Each row below is a small network's average activation on inputs in which a field has the value named, seen along a few directions.
Values that are neighbours, or in one group, have similar rows; names and order tell nothing.
In the rows, 500 means zero.
Random noise pushes rows far along 4 fixed directions. That doesn't count. These rows show it; they differ only by the noise:
[498 400 412 553 418 473 401 439 349 471 542 553 596 519 526 277]
[461 469 522 566 582 548 447 394 532 593 455 531 614 620 509 544]
[476 491 457 595 310 413 562 689 428 372 647 494 465 426 443 462]
[457 486 473 559 469 471 491 454 573 483 463 573 685 540 516 543]
[475 507 483 525 478 476 539 388 607 527 369 609 837 607 511 569]
[362 452 509 641 670 548 296 421 695 505 545 522 418 478 593 671]


Z, 9 values:
z4: [479 560 568 362 744 677 423 369 727 640 284 499 612 684 546 642]
z3: [583 456 505 380 613 544 439 484 427 468 512 465 507 550 478 315]
z5: [521 504 396 586 314 387 525 451 621 374 440 596 683 495 524 545]
z2: [593 512 451 416 403 417 520 344 327 500 467 542 516 424 529 362]
z7: [465 490 445 417 396 411 487 540 480 452 568 527 468 336 554 413]
z9: [454 554 609 452 714 520 469 432 762 563 459 516 407 336 597 866]
z6: [494 575 505 353 588 523 488 518 677 472 449 522 541 482 561 614]
z8: [611 423 393 423 407 476 508 493 395 336 360 560 618 394 567 234]
z1: [476 486 465 582 395 468 530 566 271 506 612 397 210 442 432 283]
Z is arranged as 3 separate groups.
Question: List the group mates of z2, in the order listed.
Answer: z7, z9
Question: List the group mates of z5, in the order listed.
Answer: z1

B, 10 values:
b5: [617 511 601 461 617 597 535 621 305 610 665 400 203 461 430 534]
b10: [486 595 546 467 314 509 720 768 634 391 530 495 428 469 479 562]
b4: [470 448 681 543 593 584 508 539 403 689 577 403 239 489 509 646]
b1: [645 727 692 354 536 552 924 535 446 734 277 379 655 738 255 672]
b6: [450 397 332 605 414 377 423 436 484 331 359 568 867 527 464 344]
b3: [704 509 559 326 486 632 561 428 259 580 482 530 472 586 460 210]
b9: [411 422 561 589 656 528 379 384 446 680 665 433 259 513 522 566]
b8: [412 613 537 665 398 490 622 631 618 545 595 511 370 521 424 784]
b7: [464 655 582 631 431 435 765 797 609 495 515 370 484 537 260 841]
b2: [525 508 538 393 680 583 444 476 525 554 448 379 530 738 523 483]
B is arranged as a line.
Question: Going along B from b6 by way of its neighbour b7, in what order are b5, b10, b1, b9 met?
Answer: b9, b5, b1, b10
Question: What is the length, in steps, of the shortest route from b2 to b8?
Answer: 7
